A small network was trained on invented records. Each row is its activation on one of them, seen along a few directions.
After each row come some of the record's fields: H, U, C, G, F, B.
Not every record has every field; a missing one is written absent.
Other fields move the rows too, some of them a lot.
Strong random noise was added to every row along 14 fixed directions; ignore it. To show where, here is one row again and again, with new noise each time:
 -16  235 -575   42  133 -143  138 -314  465  417 -289  310  355 -295  -54 -514 -370 -266  278  216 -288  222  588 -141  236  117  174 -135   98 -280  487
 -38  222 -219  174  194   -8  185  434 -129 -228 -223 -470  253   36 -193   67  307 -320  119  145   46    0   79  198 -211  240 -132 -223 -115  -49  -28
 -92  192 -238  348  129 -392  252  265  468  128  238 -633  435 -196 -400   70 -136  112 -415 -128  813  162 -266 -141  -99  659   75 -179 -573 -283 -221
 242 -167  153 -320 -457  267 -382 -144  265   98  -21 -216 -114  362 -175 -112  109 -509  211   -7  -57  265  195 -140  114  347  225 -155   71    4    9
  73  374 -125 -172  -17  284  285  337 -271 -122  -11  -93   -1   35 -300  -78  -18  155 -105 -171 -313  -16 -271  -41  -58  588  177   52   -5  -27 -161
 -49  360   -4  777  -40 -316  -50   12  -77   11 -384  343  110  142  238 -735  116  196  -57  107 -512  192   60  328   65 -394  187  152  227  254  414
-188  154  145 -557  134  205  109 -225  -10  210   27   31  -67  131   44 -154   58 -134  -59 -349 -217  -25   48 -458  293  325  -50 -546  -37   83 -712
 113  313  347  594   45  -17  -82  476  -90   17  -70  -50  -89 -207  143 -178  109 -191 -251  173  223    1 -333   51  -86  279   17  350 -328   19  159
-269  253 -232 -203  204  104 -159  156  233  394  199   12  -48  138   14 -247 -507  652 -450 -356 -313   83   -6 -356  246  -24   38  443  415 -341 -558
 -59  -14 -105 -405 -176  -53  124 -516  209  110 -131   61 -147  156  -29 -370 -313  163   95 -222 -389  279   -1 -203  215  213  251  -72  103   81 -195
-336  652  -48 -241  194   86  397 -281   96  171  -28  433 -146 -102  282 -314 -264   65 -394 -298 -340    3   -8 -378  323  539 -136 -218  -77   12 -283
 157 -794 -306 -509 -138 -264 -603 -257  496  239  219 -482  -72 -164 -451  143 -255  421    0 -191  430  217  212  -90  154 -403  110  -80   53 -125 -190
-567  240 -330 -109 -175   33  -50 -147  485  451  -97 -486  164  -86 -253 -217  434   85  -48 -103  310  179    3  170   -2  -83  -23  211  353 -264  150
-221 -334   81 -279  432  -99 -565  365  182 -104 -279 -345   30  -53  142  -17 -365  174 -487 -445  -56  224   77   54  -58  472 -448  387 -118  253 -698
-676  339 -206 -200  170 -127  349 -585  428  609  -55 -114 -129   31  291 -441 -123  175  124  -27 -105  116    7 -374  323 -458   19  138  407 -376 -405
 -19  251 -316  224  228 -116  208   57  -94  -41 -184  210 -176 -408  115 -302 -172   41   88  263 -298  -36   88  242  126 -239   -2  282  183   10  325

-537  250  293  218   14 -264 -214 -243  344  344 -279  -89  194  218  415 -377  282   36 -314 -233  132  175   53 -124   23 -170 -234 -120  -42   16 -107 => (H h1; U u1; C absent; G g2; F absent; B absent)
-156   97  504 -197  214  211   85  251 -403  -50 -384  192  273 -324  133   71  -82  145 -242 -268 -112  -23 -273 -124 -198  811 -294  115 -458  200 -293 => (H h1; U u3; C absent; G g1; F absent; B b1)
 345 -260 -193 -179  -87  -12 -281  119  -29 -247  -16   62  -79  289 -111   70 -430   25  104    7 -402  123  275    7  -14  -12  106   66   92   59  -84 => (H h2; U absent; C c3; G g2; F f1; B b1)
-279  177   96  138   39 -103  215 -319  -40  176 -332   15 -214  -83  396  108  153  136  317  328   26  -79 -176 -130 -242 -635 -191  251  -17 -377  351 => (H h3; U absent; C absent; G g2; F f3; B b1)
-259  276  442  158  -69  -91  357 -156 -201  221  -77  294 -115  -62  186 -577   11  200  -57 -109 -229   36 -549 -103  206    0  342  174  -18  232 -288 => (H h1; U u2; C absent; G g2; F f1; B b2)
 335  100  229 -181   80  350   65   69 -269    5 -295  328 -152  230  276  -18 -359 -292  346  245 -632    4   65 -531  -89  316  129   56 -179 -310   47 => (H h3; U absent; C absent; G g2; F f3; B b1)
 363 -674 -226 -395  -48 -289 -720 -141  265 -218 -111  170  110  184 -134  300 -588  470 -225 -283 -134  265  673 -210  -94 -162 -177 -319 -159  -45  118 => (H h1; U u3; C absent; G g2; F f4; B b2)
 378 -127  -44  131  165  350 -193  405 -177   56  423  102 -177   19  -56   16   -2 -308  177  180 -174 -294   45   53  169 -235  203  325  466  -19 -242 => (H h2; U absent; C c1; G g2; F f2; B b1)
 323 -187  428   80 -389  162   83   49   20  101  249  -46 -127  -17 -209 -247  -28 -284  161   38  174   89 -483   73   92  472  575  345    3  193 -154 => (H h1; U u3; C absent; G g2; F f2; B b2)
  74  143 -199 -182 -323   69  220 -183  156 -217  526  -37 -399  420  -57   54 -239  183 -271 -148 -129   63 -132  -38  200  156  159   29  274  -51 -227 => (H h1; U u2; C absent; G g2; F f2; B b1)
 -99   39   14  107  152  -91 -146  -68 -247 -234  154  346 -375   47  340   55   -6  468 -350 -119 -261 -170   28   -8  108 -657 -272  -85  234   87  -66 => (H h3; U absent; C absent; G g1; F f4; B b2)
  97 -269  398 -277 -187  431 -370  266 -197   27 -398 -453  271  696 -224  -27  770 -717  440  -88 -236   74  196  -53 -275  138   21 -386   71  185 -289 => (H h2; U absent; C c1; G g1; F f2; B b1)
-177  -73 -207 -116  271  -10  161  330  -30  111 -350 -559  344 -374 -330   25  -68  142  181   65  222  116 -312   78 -384  377   76  447 -124 -181  -32 => (H h3; U absent; C absent; G g1; F absent; B absent)
 116   23 -237   74  266   51  188  168   67  276 -103  -56  354 -158 -117   76 -259    4  272  125   86  -52  -42 -250 -212   57  177  277  -92 -415   -4 => (H h2; U absent; C c1; G g1; F f2; B b2)
 137   44 -489   42   76  -37  145  253 -205  -18  111   35  192 -323 -497   -8  173   62  183  131   14 -180   83  298  -22 -213  213 -130  122   39  239 => (H h2; U absent; C c3; G g2; F f1; B b1)
 300 -703   97  395 -196 -587 -238 -341  305  109   69 -146   31 -185 -226 -411 -155  262  155  -37  325  243 -376  310   47 -251  575  339 -144  354  102 => (H h2; U absent; C c1; G g2; F f3; B b1)
-201   73  293   40 -360   83 -158 -198  430  329  143 -430   47  414 -111   42  462 -363   17  -61  573  183 -157 -298 -116   96  104    0  -97 -222  -78 => (H h2; U absent; C c1; G g1; F f4; B b1)
 -39 -200   66  -22 -288   27 -253  -78   44  -53 -427 -368  153  300  109  259   -2  213  204  150   10  251   29  -99 -441 -146 -102  330  -83 -417  412 => (H h1; U u1; C absent; G g1; F absent; B b1)
-228  319 -247 -450  -18  623 -110  100  -78  475  425  397 -130 -482 -281   26  389  214 -171 -277  -53 -364   42  115  289    7   -3  237  615  -75  115 => (H h3; U absent; C absent; G g2; F f3; B b1)
  62   56  207  -58 -708  103  244 -359   50 -115  331 -293 -263  525 -372  -94  162  175   33 -242  115  203 -610  189   58  240  560  111  175  245 -120 => (H h2; U absent; C c1; G g1; F f3; B b2)
 169 -556 -106 -624  148  308 -495  656  -42 -402  -98 -609 -176  168 -131  601 -280 -154   44   -8   27   57  161  122 -301  263 -356  540   97 -114 -397 => (H h1; U u2; C absent; G g2; F f2; B b2)
 293 -143  -45  184 -106 -162  104  297 -194 -362  129   17 -205 -471 -253  127 -322  385 -249   28   86  -28 -418  375 -162  293  165  471 -239  204  268 => (H h1; U u3; C absent; G g2; F f1; B b1)
 -68  385   50  551 -402 -205  452 -507  406  160  309  112 -351  216  290 -178 -247 -104   88  396  304  202 -200  -40  196 -241  383  333  223 -309  300 => (H h3; U absent; C absent; G g1; F f2; B b2)
 102  110 -307 -220 -142   21  122 -218   97 -192  221   62 -230  239 -100  190  -15 -156   38   32  -67  -48  216   24  144  -57  -33 -300  149  -49   99 => (H h2; U absent; C c1; G g2; F f3; B b1)
  58  189  144   -2 -304   -4  219 -574   87  109  125  532 -648 -308  360 -102 -120   45  -44  108   37  -70 -246 -170  180 -100   80  143 -135   51  494 => (H h3; U absent; C absent; G g2; F f2; B b1)
-104   73  114  287  -73   60 -298  253  402  212  179  -76  164 -197  -83 -219   19 -284 -347  -84  379  162   -5  168   31  503   10  480  -13   23  101 => (H h1; U u2; C absent; G g1; F f4; B b2)
 161  -97   -4 -156 -279  153 -337  386 -106    3   95 -185  463  473 -589  251   95  448 -157 -334  -82   92  160 -128 -165  101  166 -431   56 -104 -246 => (H h3; U absent; C absent; G g1; F f1; B b2)
-271  -86 -189  151  145 -164 -186  -76  618  766 -115 -202  663 -125 -241 -654 -118  -96  193  -82   77  244  299  -69  160   75  314  190  309 -171 -147 => (H h3; U absent; C absent; G g2; F absent; B absent)
 119  211  -99  377  374   16  253  367 -137  -14 -135  328   99 -255  157 -343 -451 -122  107  187 -309  -58  -64   34   61  211  162  412   43   15   32 => (H h3; U absent; C absent; G g1; F f2; B b2)
  36 -102  138   33 -344  229 -338  149  176  381   65 -294  117  -40 -301 -306  384 -157  177   62  159  119 -145  158   15  -24  337  409  341  -80  212 => (H h1; U u1; C absent; G g2; F absent; B absent)

Which values does each new row have?
-242  578 -609 -235  -58  -47  507 -177  147 -206 -157 -141   91  434  -84   87 -171   79   35    3 -314  129  334 -134  -39  177 -132 -465  129 -300   29 => (H h3; U absent; C absent; G g2; F absent; B absent)
-479   25   99 -425 -118   18  599 -302  -81 -516   24 -448 -329   77 -162   16   95  196 -156 -412   19   97 -594  508  -30  603  -90   94  132  658 -679 => (H h3; U absent; C absent; G g1; F f2; B b2)
-273   -7  -68  186  155  -66  -45  112  334  324  277 -245    2  -38  147  -96 -209  -97   31  100  180   -6  -32 -122  170 -254   14  408  311 -333 -324 => (H h3; U absent; C absent; G g2; F f1; B b1)
-122 -262   24 -524   46  -26  -52 -281  -14    4  164 -125 -464   79  116  381 -337  220  132  -12  115  -11  196 -129  170 -530 -236  -66  165  -55 -437 => (H h3; U absent; C absent; G g1; F f3; B b2)
 102 -529   73 -334   28  348 -780  274  185  573   71 -270  199 -139 -293  176  335 -324  231   13  364 -103  297  -66   18 -310   10  148  271 -291  -74 => (H h2; U absent; C c1; G g2; F f3; B b2)
-171  358  161  379 -129 -282  110 -126  104  -84  -30 -352  -23  751  211   18  241   51 -126  -10  135   95 -113 -248 -132 -309  -72 -361 -118 -105 -246 => (H h2; U absent; C c1; G g2; F absent; B absent)
 104 -236  290  128  -65   88 -543  110   38    0 -167  148   90 -223   89 -190  458 -397  -91  -86   29  -26  130  332   14  164 -125  -35 -110  364  347 => (H h1; U u1; C absent; G g2; F f3; B b1)
 234  241 -137  359  -68  -38 -114  565 -310 -449  282  -13 -356   36 -133  155  -69  496 -552  -48  -22 -144 -296  433 -112  -97    7  474  199  155  156 => (H h2; U absent; C c1; G g2; F absent; B absent)
 -42   85 -281  282   76  -91 -118  299   28   21   19 -504  319  576  -71  -44  281    0  190  106 -160    0  305    5 -113 -592   28 -189  386 -326 -141 => (H h1; U u1; C absent; G g2; F absent; B absent)
-105   66  215  412  126 -154 -353  160   64  103  121  125  204  221  224 -135  297   71 -420 -223   73   -6   34   28   64  -81 -133 -127  -34  180 -208 => (H h1; U u2; C absent; G g2; F f3; B b1)
 545 -384  -29  311  100  -83  -23   74   73 -184  258  428 -300 -718   57 -300 -608 -401  122  250  -17  -62  -95  432  308  337  311  580   45  430  229 => (H h3; U absent; C absent; G g2; F f2; B b2)
 530   49 -358 -193 -270  167 -176  323 -203 -220  218  185   87  138 -478   91 -267  525 -290 -241 -398   -8  136   -9   15  233  308 -193   86  -79  283 => (H h1; U u1; C absent; G g2; F absent; B absent)
 -39 -265 -172   46  224 -331  -92 -142  -56  114 -132  -44   88 -917 -169  -60  641 -112  151  171  494 -264  184  380   50 -623 -211 -517 -221  252  531 => (H h1; U u1; C absent; G g2; F absent; B absent)
 355  -14 -118  228 -105  109 -266   99  345  212   91  306  349   63  -43 -287 -275 -416  112  126 -222  168  375  -64  175  392  278   99  104 -202  364 => (H h1; U u1; C absent; G g2; F f3; B b1)
 317 -454 -184 -271   21   25 -286    1  179   96  290  -22   11  337 -261 -220 -552 -296  337   54 -320  166  417  -99  347  -78  406   13  400  135 -556 => (H h2; U absent; C c3; G g1; F f1; B b1)
